These are the activations of a small network on made-up records, seen along a few directions, one row for each record.
Records have a field called F. Each example row is followed by its value.
The largest differences between rows may come from other fields.
Random noise pushes rows far along 3 fixed directions. That doesn't count. These rows show it; they differ only by the noise:
[-396   19 -227  159 -227  163 -155  194    2  -70 -306 -396   28 -692
  -55]
[-244 -288  526  -13   59 -436 -320 -171  114   -7  -25 -319  -78 -146
   98]
[-213  -66  383  -55  290 -293 -156 -180   58  -12  256  -43   45 -195
   56]
[-225   44  302  -68  394 -219  -89 -166   28  -20  379   61  101 -269
   32]
[  10   84   76  -36  194   -3   86 -184   23   22  217  252  142   61
    2]

[103 175  67 -35 276  80 161 -96 -11 -54 337 436  81 414   6] : f1
[-227  141  201    0  540 -164  -18  -56 -150  -70  544  263  114   62
  110] : f9
[ -18 -184   16  166 -475   90 -117   98   78  -25 -476 -506 -138 -186
  -46] : f3
[ 229  195 -545    8 -211  385  230  180  -97    5 -102   93  100   62
 -119] : f7
[  37  -51  264 -158  301 -270  -70 -117  -26   19  324  -65   18 -113
   24] : f9
[ -42   41 -139  -96  138 -155 -106  171 -101    1  113 -160  -36 -325
   -2] : f10
[-108 -316  539   45 -137 -362 -260  -78   66  -49 -319 -286 -126  318
  164] : f1
[ -20   55  282  -64  208  -47    8 -182  165  -62  287  112   18  -78
  -12] : f10
[-258  127  149  -57  414 -292 -121   73 -151  -40  261  -51   57 -288
  137] : f10
[-309  -71  269  107  -52  -66 -119   89    0  -77 -221 -160  -22  -44
   81] : f6
[ -41   87  -38  198 -224  388  220  -83  148  -63 -113  189   71   33
 -102] : f8
[-248  106 -469   -4  -54  -73 -138  366 -221   30 -316 -330  -16 -598
   85] : f11
[ 385  113 -176 -240    8   74  186 -166  129  150  258   99  -29 -160
 -133] : f11
[ 294  151 -551 -155 -206  221  159   36   16  139   -2  -93  -16 -419
 -138] : f11
[-229  200 -394  250 -350  645  229  185   74 -105 -327  133  110 -209
 -170] : f6
[-161  -16  126  143 -203  201   47  -35  150 -117 -104  -88   15 -168
  -76] : f1
[ 194   47  318 -142  258  -75  170 -225   63   43  381  294   45  267
  -61] : f6
[ -58  319  -44  -63  296  339  264  -83   99  -61  401  410  147 -194
 -184] : f5
[ 226   47 -118 -102   92  -68   59    0  -98   63   92   98   60  121
   34] : f4
[ 525    3 -337 -210 -169   42  211  -13  -36  174  -82  121   -9  281
  -80] : f5
[-266   52   69   51  236   -6 -122   55   -6  -62  153   24  -23 -139
    8] : f2
[ 169  247 -730   45 -176  471  249  195 -210   24 -180  208  176   -2
  -88] : f9
[  20  245 -621   48  -99  342  176  260 -188   39 -133   58  133 -275
  -61] : f2
[ 308  -10   45  -87   64  -52  146 -141  -39   97  106  288   56  387
   55] : f8
[ 152   77  170  129 -134  309  282 -243  189  -12   22  278  105  306
  -74] : f3
[-440  349 -690  132   30  330  -34  540 -292 -109 -171 -123  164 -758
   -9] : f7
[  -9  275 -299   62  -16  391  226    3   17  -36  113   96  186 -380
 -126] : f4
[ 144    5 -118  -68    7  -19   37   13  -94   19   60   33   69  161
   12] : f7
[-104   47  317  -55  503 -299  -84 -141  -77  -19  366  295   60  244
  140] : f4
[ 389  -27   19 -194 -149  165  186 -238  222   94  153   88  -73   72
 -221] : f5
[ -77   52  230  -29  272 -166   -4  -60  -71   -4  111  171   62  100
  120] : f8
[ -24  372  -82  -88  648   28  243  -40 -218   13  512  621  267  124
   77] : f2
[ 131   -7   91   22 -239  278   93 -165  258  -17   31  -82  -51 -165
 -195] : f3

Which value of F does each new row have?
[ -78  233  100  123   82  349  257 -132  140  -69  228  229  157 -151
 -109] : f3
[-106   25  184   56   28   83   33  -12   43  -40   75  -15    1 -131
  -17] : f8
[  88  108 -139  178  -45  332  211  -63   10   -8 -165  515   87  681
    1] : f2
[-49 225 -97  39 140 278 242 -67  24 -84 250 331 174 -93 -99] : f1
[ 370 -194  313 -135 -111 -113  103 -393  236  110  162   76  -76  227
  -73] : f8
[-225   -6  105   32  206  -91 -129   39  -20  -27  103    0  -17  -84
   25] : f2
[-234  172  -30   -2  162  136  -35   68  102 -109  183  -85   21 -610
 -127] : f10
[ 176  194 -366   42 -203  378  262  -11   44   -2  -87  127   93  -82
 -101] : f10
[-219   45 -334   79   29   -8 -147  302 -241  -66  -84  -43   35  -18
   81] : f7
[ 166  -21 -159  -55  -14   -9  -49   85  -25   25  -47  107  -93  289
   30] : f10
[-139   18 -217 -140  159 -298 -183  229 -176   73   32 -270  -49 -483
   78] : f11
